These are the activations of a small neural network, seen along a few directions. Each row is one input.
In each table, some parts of the input vary, and every possible input appears once, in random order.
A made-up example of a description, with smaller parts first: ring(8) and (point or line(9) or (values(3) and line(4))).
Shared parts are said once, and a part with two or three values counts as separate values.
(in the rows, 128 means zero)

Other details of the inputs shift rows strongly along two fixed directions, in all tables alike. That doesn't count.

Rows:
r1: [120 144 113 135 144 143 143 136 122 126 136 118 112 113 156 120]
r2: [147 152  82 123 130 119 122 116  85 125 136 117 101 172 120 130]
r3: [152 112 122 117 122 105 110 115 120 126 110 141 143 183  98 147]
r4: [122 137 117 121 144 136 151 139 130 133 128 124 115 120 162 123]
r5: [120  86 191 166 117 128  99 109 182 119 108 155 190 100  91 141]
r6: [115 122 152 136 120 130 121 134 152 130 128 129 136 103 125 124]
r7: [121  96 189 149  83 117  80 129 180 127 116 134 163 100  69 131]
r8: [121 140 114 133 145 145 148 135 118 128 139 121 112 109 153 121]
r9: [141 161  96  99 133 104 121 115  94 132 134 118 102 176 130 128]
r10: [148 147  83 108 131 110 130 121  95 131 125 121 103 182 130 131]
r11: [122 137 120 120 145 138 150 140 130 131 128 125 117 118 160 123]
r12: [135 140 138 136 128 100  93  84 116 117 129 139 152 166  99 141]
r13: [120 138 121 118 143 136 150 137 123 131 136 123 117 116 156 123]
r14: [126 113 139 148 120 143 127 137 145 127 124 129 135 105 122 129]
r15: [120 142 117 126 143 138 148 137 129 129 127 123 115 119 160 120]
r16: [116 115 163 157 142 134 122 110 154 119 120 146 167 107 128 136]
r17: [119 112 149 127 119 133 131 136 140 132 132 130 137 102 124 124]
r18: [148 129 117 121 104 103 102 118 123 127 115 127 126 172  93 134]
r19: [118 123 153 131 118 127 123 134 156 130 120 130 138 107 127 123]
r20: [115 150 120 129 143 137 138 131 122 128 140 116 112 110 154 117]
r21: [140 132 135 105 123  94 102 106 119 128 123 135 139 174 102 138]
r22: [124 107 141 133 118 142 135 138 137 128 128 133 138 105 122 125]
r23: [118 120 150 136 120 136 125 134 141 128 133 129 138  98 123 124]
r24: [118 144 118 130 144 141 144 132 118 128 142 119 112 108 152 119]
r25: [118 142 123 115 144 133 148 135 123 132 138 122 116 114 156 121]
r26: [140 161  89 119 130 114 117 112  83 126 142 113  99 169 122 128]
r27: [118 115 148 129 118 136 130 135 137 129 134 129 137 101 123 123]
r28: [150 143  81 111 131 113 131 122  94 131 123 122 103 184 130 134]
r29: [123 134 117 121 144 140 153 140 123 130 133 124 117 117 157 125]
r30: [118 133 132 114 159 131 152 128 128 129 127 134 132 125 164 127]
r31: [146 144  87 107 128 114 130 119  81 129 138 120 105 173 122 130]
r32: [126 112 142 138 119 136 129 139 156 128 113 133 137 113 128 128]
r33: [120 106 163 126 136 128 132 133 157 130 114 144 156 114 131 134]
r34: [128 126 110 125 144 146 158 142 123 130 128 127 117 121 157 129]
r35: [145 134 119 130 104 109  96 114 111 125 130 122 123 161  86 133]
r36: [121 111 145 132 118 139 132 137 137 129 131 131 138 103 122 124]
r37: [116 147 120 128 144 138 142 130 117 129 144 118 111 106 152 117]
r38: [150 127 115 129 106 110 100 116 112 125 128 126 124 162  83 134]
r39: [127 130 108 135 144 151 153 140 116 127 135 126 118 114 155 126]
r40: [152 144  83 109 132 115 129 124  95 129 123 124 105 183 128 135]
r41: [124 112 143 140 120 141 130 138 141 127 127 132 139 101 121 127]
r42: [127 124 108 128 141 151 157 139 112 128 135 127 117 117 153 124]
r43: [119 119 152 126 120 126 127 136 155 134 122 130 137 109 130 125]
r44: [121 114 145 141 120 135 125 138 152 129 122 131 137 107 125 127]
r45: [124 125 121 119 161 139 160 133 128 128 122 137 132 129 167 129]
r46: [125 105 142 131 119 138 136 139 140 131 126 133 138 106 123 127]
r47: [127 132 107 138 145 150 151 138 119 127 134 124 113 113 152 125]
r48: [113 120 164 152 143 131 121 106 152 119 124 144 165 107 130 134]
r49: [125 136 106 139 145 148 147 138 123 126 131 121 113 118 156 124]
r50: [121 112 165 128 112 124 116 138 164 133 118 135 145 106 116 128]
r51: [116 127 152 138 119 132 118 130 143 129 134 124 133  97 122 122]
r52: [140 142 126 114 105  97  96 112 121 130 124 123 125 167  96 130]
r53: [121 138 115 131 144 146 149 137 115 127 140 123 117 109 154 122]
r54: [151 126 117 114 107 103 105 121 121 130 115 129 126 173  94 137]
r55: [123 118 141 144 121 138 123 137 149 126 124 128 134 105 123 125]
r56: [117 144 124 115 143 130 145 133 129 134 133 122 115 117 160 119]
r57: [138 141 125 120 107  99  93 112 117 129 131 122 123 163  94 131]
r58: [116 145 121 125 143 140 144 132 114 128 144 120 116 106 154 118]
r59: [148 124 114 129 105 108 100 119 118 126 120 127 125 170  91 137]
r60: [127 122 108 126 142 148 159 140 115 130 133 127 117 118 155 126]
r61: [117 136 121 116 142 136 149 133 115 132 143 122 116 111 153 119]
r62: [125 109 144 130 121 136 134 141 148 131 121 133 138 109 125 130]
r63: [143 133 120 125 105 103  97 117 118 127 125 125 124 167  91 134]
r64: [123 107 152 162 144 141 126 113 153 118 115 149 166 113 128 140]
r65: [146 103 165 121  66  89  64 108 135 127 122 133 155 156  36 137]
Description of these inputs: line(5) and (values(2) or ring(11)).
Question: The inputs of r8 and r24 match in every part but the line(5) part. If r63 is changed in the same way as r8 into r24, which row does it become?
Answer: r6
Question: The inputs of r5 and r12 match in every part but the line(5) part. If r55 is changed in the same way as r5 into r12, which row does it become?
Answer: r20
Question: Change only the values(2) part in r64. List by row number the other rows that result.
Answer: r3
Question: Change only the line(5) part in r10. List by row number the other rows that result.
Answer: r4, r28, r43, r56

Rows:
r66: [145 191  20  77 187 131 194 128  50 134 139 110  59 195 217 121]
r67: [105  86 160 128 153 170 187 177 188 138 107 146 145  56 185 120]
r68: [129 125 167 110  95  96  90 129 158 135 120 126 136 127  90 124]
r69: [150 136 108 141 122 108  95  91 101 116 122 135 140 187  91 146]
r70: [167 155  54 112 163  97 125  90  63 115 119 135 115 247 128 152]
r71: [117 117 164 159 124 128 104 108 151 119 124 139 161 113 109 132]
r72: [115 157  72 137 171 178 196 153  97 132 152 109  81  85 209 110]
r73: [143 133 108 147 118 127 112 112 107 120 128 127 128 150 103 134]
r74: [118 135 126 107 138 127 148 138 139 137 123 126 118 122 159 118]
r75: [146 185  14 123 212 149 184 107  32 116 147 120  78 196 211 132]
r76: [127 127 153 141  84 120  85 129 141 128 140 115 127 103  75 123]
r77: [151 111 163 121  87  68  56  88 147 127 101 143 165 196  46 151]
r78: [127  91 140 153 114 161 142 156 155 131 125 131 134  76 122 129]
r79: [134 179  17 128 207 170 202 130  43 121 154 111  67 154 219 119]
r80: [134 141 111 145 120 122 105 107 105 119 138 121 123 148 105 127]
r81: [ 94 144 133 129 137 164 162 169 141 137 152 104  94  48 179 101]
r82: [131 155 121 140 118 119  96 107 104 118 148 115 117 136 100 123]
r83: [103 107 172 156 156 150 150 129 180 122 110 152 170  81 163 134]
r84: [114 133 171 154 123 125  96 107 149 119 136 132 154 101 105 127]
r85: [169 129 115 109 106  71  76  85 110 124 102 140 144 232  67 157]
r86: [114 142 134 140 161 126 136 106 134 122 125 138 143 132 159 131]
r87: [134  87 163 134 132 125 125 129 170 127  94 154 169 135 116 148]
r88: [154 109 106 103 103 120 128 155 120 137 117 127 112 162 107 133]
r89: [132 119 134 113 127 120 134 114 108 127 132 137 143 139 117 135]
r90: [150 145 135  97  95  70  70  86  85 127 146 124 133 187  53 135]
r91: [117 137 114 141 125 148 139 138 121 129 144 113 107  99 142 116]
r92: [140  79 163 122 106 117 115 124 137 127 119 151 167 135  79 146]
r93: [139 111 141 125  68 107  86 137 138 133 124 118 122 141  66 125]
r94: [ 99 101 159 129 127 171 173 183 181 139 120 128 132  42 178 112]
r95: [109 100 152 141 113 163 156 173 168 137 126 124 125  55 147 115]
r96: [125 123 160 110  80 108  91 147 153 136 129 116 124 113  88 119]
r97: [108  87 150 145 129 181 177 189 173 138 125 129 125  39 167 115]
r98: [109 109 157 121 105 141 135 162 167 137 124 121 128  81 137 114]
r99: [ 91 134 184 151 154 140 132 124 175 125 130 136 157  66 158 123]
r100: [122 131 136 111 130 115 127 109 105 128 143 131 137 136 121 126]
r101: [147 157 129 108 121  77  78  89 111 128 126 125 128 194  89 139]
Question: What is each input in this table made of?
Answer: line(4) and (point or ring(8))
Question: The inputs of r100 and r90 match in every part but the line(4) part. If r71 is changed in the same way as r100 into r90, which row does it become?
Answer: r84
Question: Which other rows agree with r79 in the line(4) part? List them by row number.
Answer: r67, r70, r75, r78, r87, r88, r92, r97
Question: Start at r76 and move only the ring(8) part, one step at a time. The first step leads to r82. Which rows follow, in order?
Answer: r84, r99, r101, r68, r96, r81
Question: Which other rows agree with r83 in the line(4) part? List them by row number.
Answer: r66, r69, r72, r73, r85, r89, r94, r95

Rows:
r102: [104 165  74 111 194 173 211 156  97 135 149 110  79  96 242 108]
r103: [100 107 173 144 121 154 140 159 183 134 124 128 138  54 148 113]
r104: [140 128 121 126 107 117 106 119 112 125 132 125 127 147  96 129]
r105: [146 118 119 118 105 115 116 131 119 131 122 128 123 155  98 134]
r106: [135 129 138 130 134 105 109  88 123 120 119 143 157 165 111 141]
r107: [129 189  42  95 178 139 184 137  60 132 151 104  62 160 210 115]
r108: [146 126 115 120  99 105  98 113 100 125 132 124 124 171  82 135]
r109: [103 108 167 156 124 159 139 155 177 131 126 127 139  53 144 118]
r110: [ 91 101 188 138 129 160 152 164 193 135 126 131 147  30 158 111]
r111: [155 121 108 118  98 105 103 121 108 131 122 126 120 176  84 137]
r112: [116 104 152 134 122 146 140 146 152 132 129 132 139  82 132 123]
r113: [111 176  65 102 193 161 203 144  77 133 157 107  74 115 230 109]
r114: [152 126 126 125 122 100  95  99 110 120 121 139 143 184  85 147]
r115: [145 140 119 112  98  97  90 116 107 129 133 118 116 170  83 129]
r116: [110 119 157 146 123 146 130 142 154 129 135 124 134  74 131 120]
r117: [128 130 135 128 112 122 114 129 131 131 132 123 124 121 110 125]
r118: [122 122 144 140 118 138 124 135 140 127 134 126 132  98 117 125]
r119: [137 132 131 111 103 105 106 125 120 131 130 124 125 150  99 130]
r120: [149 131 124 129 126  93  97  84 118 120 110 143 153 195  94 147]
r121: [120 116 150 145 148 129 130 115 152 122 114 146 159 125 137 136]
r122: [126 111 145 125 117 134 133 142 140 132 128 131 135 106 120 126]
r123: [141 131 121 112 104 107 108 130 127 133 121 121 117 155 102 128]
r124: [144 131 117 133 105 118 105 124 119 126 127 123 121 150  95 132]
r125: [140 127 135 130 134 107 104 102 122 121 120 140 150 164 106 143]
r126: [138 196  28 102 172 134 170 126  49 131 152 101  54 177 194 117]
r127: [130 114 128 133 110 129 121 133 129 127 126 127 130 130 112 129]
r128: [144 129 132 127 125  93  92  88 114 119 120 142 152 188  89 145]
r129: [128 111 147 143 142 136 130 125 150 122 114 143 152 120 131 138]
r130: [115 109 161 149 152 142 137 129 167 124 113 146 161  98 148 135]
r131: [ 96  93 179 158 124 172 152 162 189 130 121 135 154  32 152 116]
Question: The inputs of r122 and r105 match in every part but one. If r125 is changed in the same way as r122 into r105, which row does it become?
Answer: r130
Question: What is each input in this table made of?
Answer: values(2) and (line(4) or ring(11))
Question: Start at r106 and move only the line(4) part, one step at a time. The first step leads to r128. Which rows follow, in order?
Answer: r125, r114
Question: Change only the ring(11) part in r109. List by row number the other rows that result.
Answer: r102, r103, r105, r107, r111, r123, r124, r126, r127, r131
Question: Change only the values(2) part in r129. List by row number the other rows that result.
Answer: r114
